A small network was shown many inputs. Here are its activations along a few directions, one row for each input.
Each table varies a few parts of the input and shows all the possible inputs, shuffled.
A made-up example of a description, with smaller parts first: one of 5 places around a ring, together with either a single point or one of 11 places around a ring or (one of 3 separate values, together with one of 4 places along a line).
Shared parts are said once, and a part with two or three values counts as separate values.

Rows:
R1: [-2.17 -0.28 -0.25 -3.87  2.38 -2.42  1.22  6.08  0.85  3.71  0.68  5.08
  7.80  2.91  0.41 -7.79 -3.58]
R2: [-2.74  3.79  4.98 -6.52  3.70  3.26 -3.01  3.30 -1.56  1.11 -3.53 -7.22
 -3.15  1.52  6.12 -2.05  1.41]
R3: [-3.71  4.46  5.72 -6.02  4.33  3.02 -2.18  3.13  0.77  1.86 -3.30 -6.93
 -3.51  1.67  4.98 -2.51  2.18]
R4: [-0.92 -1.16 -1.74 -4.73  2.05 -2.53  1.77  7.78  0.45  3.55  0.80  4.33
  6.92  3.11  0.16 -7.36 -3.73]
R5: [ 0.07  0.02 -4.82  2.56 -6.34  6.84 -0.20 -4.69  3.75 -2.18 -7.88 -3.71
 -4.05 -2.34  4.17  2.74 -1.08]
R6: [ 6.16 -0.80  2.00 -0.92  4.10 -4.21 -1.74 -3.35 -2.70  0.69  6.41  4.23
  5.68  2.82 -7.49  0.72  3.58]
R7: [ 6.75 -1.27  1.51 -0.58  3.87 -5.25 -1.41 -2.87 -2.55  0.94  5.97  3.25
  5.61  3.15 -7.45  0.76  3.26]
R8: [-0.47 -1.77 -1.23  7.82 -5.52 -2.71  2.51 -2.06 -2.39 -3.49  4.74  2.66
 -6.20 -4.98 -2.10  5.88 -0.53]
R9: [-1.24 -2.09 -1.12  8.23 -4.78 -2.86  2.94 -2.81 -1.98 -3.45  4.76  2.31
 -5.67 -5.38 -1.84  5.92 -0.38]
R10: [-0.92 -0.25 -4.66  2.62 -5.96  7.06  0.21 -6.01  3.81 -2.28 -7.17 -3.71
 -3.30 -2.32  5.15  2.87 -0.66]
R11: [-2.64 -0.76 -1.86 -3.87  3.79 -2.99  0.85  7.06  0.91  3.55  0.00  4.35
  8.27  2.28  0.45 -6.16 -4.10]
R12: [ 7.33 -1.54  1.03 -0.98  4.27 -4.76 -1.64 -1.66 -2.89  0.13  5.41  3.78
  4.94  2.77 -8.34  0.84  3.05]
R13: [-0.94 -1.83 -0.42  8.89 -4.87 -2.35  2.28 -2.01 -1.39 -3.29  4.73  2.56
 -5.80 -5.05 -2.78  5.90 -0.76]
R14: [-1.29  0.22 -4.44  3.06 -5.05  7.15  0.83 -4.62  5.58 -2.52 -7.95 -3.14
 -4.50 -2.24  2.63  2.51 -0.06]
R15: [-3.27  3.27  5.30 -5.69  4.02  2.75 -2.43  2.74 -0.66  1.68 -3.68 -7.85
 -3.03  2.05  5.94 -2.26  1.40]
The inputs of R5 and R10 match in every part but one. If R12 is changed in the same way as R5 into R10, which row does it become? -> R7
What is each input in this table made of? -> one of 3 separate values, together with one of 5 places around a ring
Which other rows does R13 become when the choice among 3 separate values takes its other values? List them by row number. -> R8, R9
Start at R1 and move only the place on the ring of 5, one step at a time. The first step leads to R3. Which rows follow, in order? -> R14, R13, R6

Rows:
R16: [-1.12  0.95  5.92  1.98  3.00 -3.54 -0.98 -0.27 -4.08 -1.63  3.53 -3.70
 -5.32 -1.21 -0.62  3.31  2.42]
R17: [-1.52 -3.63 -0.68  1.39  2.49 -2.38  1.64  2.54 -0.33  1.69  1.73  4.36
  8.07  1.74 -2.08 -4.65 -3.91]
R18: [-0.66  2.87  6.73  1.65  1.63 -1.84 -1.51 -0.07 -1.88 -0.83  4.95 -2.74
 -5.95 -0.75 -1.31  3.00  2.71]
R19: [-1.18 -2.15 -0.07  0.35  1.68 -0.50  1.78  2.34  0.73  1.15  3.18  5.95
  7.67  0.72 -2.17 -5.43 -3.10]
R20: [-4.21  1.25 -2.64 -5.18  0.37  0.14  0.08  6.67  0.06  3.01 -4.12 -0.65
  0.76  0.65  5.28 -3.00 -3.09]
R21: [-3.15  2.85 -1.99 -5.81 -0.73  1.61  0.70  7.21  2.16  2.65 -2.81  0.17
 -0.06  0.00  4.41 -4.20 -2.24]
R22: [-2.47 -2.65 -5.61  7.65 -7.38  1.97  2.41 -4.61  2.00 -2.88 -3.55  0.79
 -4.01 -3.77  2.15  4.72 -2.52]
R23: [ 6.60 -2.04 -1.32 -0.14  0.39 -5.78 -0.67 -2.29 -4.21 -0.28  3.90  3.65
  2.65  1.40 -5.03  2.26  2.25]
R24: [ 1.56  2.52  3.19 -4.02  2.75  5.68 -2.65 -2.47  2.59  0.11 -4.75 -6.57
 -1.14  2.81  1.60 -1.55  3.22]
R25: [ 0.42  1.07  2.29 -3.85  4.53  4.35 -2.64 -3.13  0.74 -0.26 -5.79 -7.37
 -0.22  2.33  2.48 -0.45  2.99]
R26: [ 7.19  0.09 -0.54 -0.56 -0.57 -3.73 -1.21 -1.94 -1.83  0.38  5.36  4.57
  2.18  0.96 -6.10  2.11  2.82]
R27: [-1.46 -1.13 -5.28  6.53 -8.17  4.02  3.03 -3.97  4.04 -3.11 -1.63  1.53
 -4.64 -4.88  1.40  3.90 -1.56]
What is each input in this table made of? -> one of 2 separate values, together with either a single point or one of 5 places around a ring
The inputs of R19 and R17 match in every part but the choice among 2 separate values. If R27 is changed in the same way as R19 into R17, which row does it become? -> R22
Which other rows does R20 become when the choice among 2 separate values takes its other values? List them by row number. -> R21

Rows:
R28: [-0.44 -0.45 -0.72  2.75 -1.98  1.64  0.87 -2.03  1.39 -1.44 -0.55 -0.75
 -1.98 -1.55  0.14  1.51 -0.05]
R29: [-2.13  0.58 -2.00  3.81 -4.84  5.15  0.90 -3.38  2.49 -3.02 -4.43 -4.93
 -7.74 -3.95  3.51  4.37  0.21]
R30: [-0.62 -0.48 -1.40  2.45 -2.12  1.44  0.95 -1.42  0.97 -1.33 -0.57 -0.87
 -2.26 -2.00  0.45  1.91 -0.31]
R31: [ 1.71 -0.47  0.38 -1.22  1.47 -2.70 -0.55  0.68 -1.59  0.99  1.75  2.07
  2.69  1.57 -1.77 -0.82  0.29]
R32: [ 1.41  0.13  2.16 -5.33  5.74 -3.28 -1.03  4.16 -1.66  3.23  3.28  2.98
  7.43  3.81 -2.38 -5.09 -0.13]
R33: [ 1.79 -0.06  0.39 -1.46  1.02 -2.27 -0.54  1.11 -1.46  1.06  2.36  2.50
  2.41  1.22 -1.87 -0.91  0.21]
R34: [ 1.36 -0.32  1.14 -0.97  1.59 -3.06 -0.63  0.71 -1.69  0.97  1.88  2.25
  2.50  1.77 -1.70 -1.02  0.34]
R35: [-2.00  0.72 -2.10  3.81 -5.55  4.94  0.68 -3.54  2.69 -2.74 -4.84 -4.02
 -7.53 -3.36  3.65  4.11  0.09]
R36: [ 0.96  0.11  2.68 -5.31  6.10 -3.56 -0.96  4.63 -2.20  3.17  3.78  2.71
  7.05  3.59 -2.20 -5.07 -0.22]
R37: [-2.48  0.82 -1.75  3.95 -5.16  4.59  0.72 -3.18  2.37 -2.80 -4.50 -4.37
 -7.92 -3.70  3.72  4.35  0.06]
R38: [-0.91 -0.47 -0.68  2.87 -2.14  0.71  0.66 -1.91  0.80 -1.31 -1.08 -0.36
 -2.14 -1.28  0.63  1.64 -0.26]
R39: [ 1.35 -0.12  1.92 -5.37  5.87 -3.60 -1.07  4.17 -2.09  3.22  2.90  2.78
  7.48  3.88 -2.18 -4.96 -0.25]
What is each input in this table made of? -> one of 3 separate values, together with one of 4 places along a line

Rows:
R40: [-3.35  1.74  3.11 -3.11  3.38 -1.12 -0.82  4.07 -0.77  1.94  0.26 -0.99
  0.32  1.01  2.27 -2.22 -0.38]
R41: [ 0.39 -1.23 -2.87  0.00 -0.91 -1.06  0.72  0.72  0.83  1.71  1.06  3.65
  3.77  1.02 -1.25 -0.86 -1.65]
R42: [-1.22  1.58  1.70 -4.12  2.61  0.83 -0.92  3.08 -0.80  1.25 -0.59 -0.85
  1.07  1.13  1.41 -2.99 -0.24]
R43: [ 0.07  1.12  1.00 -4.10  2.23  1.40 -1.26  1.67  0.90  1.90 -1.33 -1.38
  1.78  2.74  1.25 -2.41  0.40]
R44: [-3.30 -0.77 -3.57  6.72 -7.15  4.40  2.50 -3.43  3.84 -2.98 -3.41 -0.34
 -5.35 -4.29  2.64  3.08 -2.07]
R45: [ 0.41  0.70  3.74  0.92  2.32 -4.11 -0.31  1.38 -2.58 -0.23  4.53  0.06
 -1.00 -0.12 -2.44  0.56  0.89]
R46: [-3.32  0.89 -2.04  1.71 -3.20  5.53  0.69 -1.89  2.85 -2.05 -6.20 -6.81
 -7.24 -3.05  5.16  3.31  0.03]
R47: [ 4.02 -1.19  0.93 -0.22  1.97 -0.62 -0.98 -3.88 -1.06 -0.59  1.57 -0.21
  1.95  1.64 -2.96  1.08  2.71]
R48: [-0.40 -1.20 -2.16 -0.11 -0.80 -1.78  1.22  2.37 -0.82  0.84  2.05  4.00
  3.05 -0.44 -0.48 -1.50 -2.29]
R49: [ 3.60  0.25  1.59 -0.35  1.55 -1.63 -0.86 -1.31 -0.67 -0.10  2.78  0.27
  0.76  0.82 -3.31  0.92  2.41]
R50: [-2.26 -1.17 -0.79  0.72 -0.28 -3.93  1.82  3.76 -0.94  1.08  2.44  4.04
  1.72 -0.25  0.03 -1.45 -2.32]
R51: [ 0.45  0.91 -0.25  5.34 -5.51  2.15 -0.24 -5.46  0.40 -3.99 -2.71 -3.39
 -8.91 -3.61  1.40  6.23  1.92]
R52: [ 1.16  0.13  0.50 -3.73  2.37  2.02 -1.22 -0.18  0.56  1.06 -3.36 -1.80
  2.93  2.73  0.93 -3.09  0.65]
R53: [ 1.37 -1.83 -3.35  0.45 -0.40 -0.18  0.34 -1.07  0.76  0.45 -0.98  3.40
  5.09  0.92 -1.73 -1.31 -1.51]
R54: [ 2.39  0.07  2.45 -0.13  1.82 -1.89 -0.69  0.16 -2.49 -0.32  3.90  0.36
  0.07 -0.27 -2.94  0.65  1.46]
The inputs of R46 and R51 match in every part but one. If R40 is changed in the same way as R46 into R51, which row does it become? -> R45
What is each input in this table made of? -> one of 3 separate values, together with either a single point or one of 4 places along a line
Which other rows agree with R50 in the choice among 3 separate values? List them by row number. -> R41, R44, R48, R53
Which other rows does R54 become when the choice among 3 separate values takes its other values? List them by row number. -> R42, R48
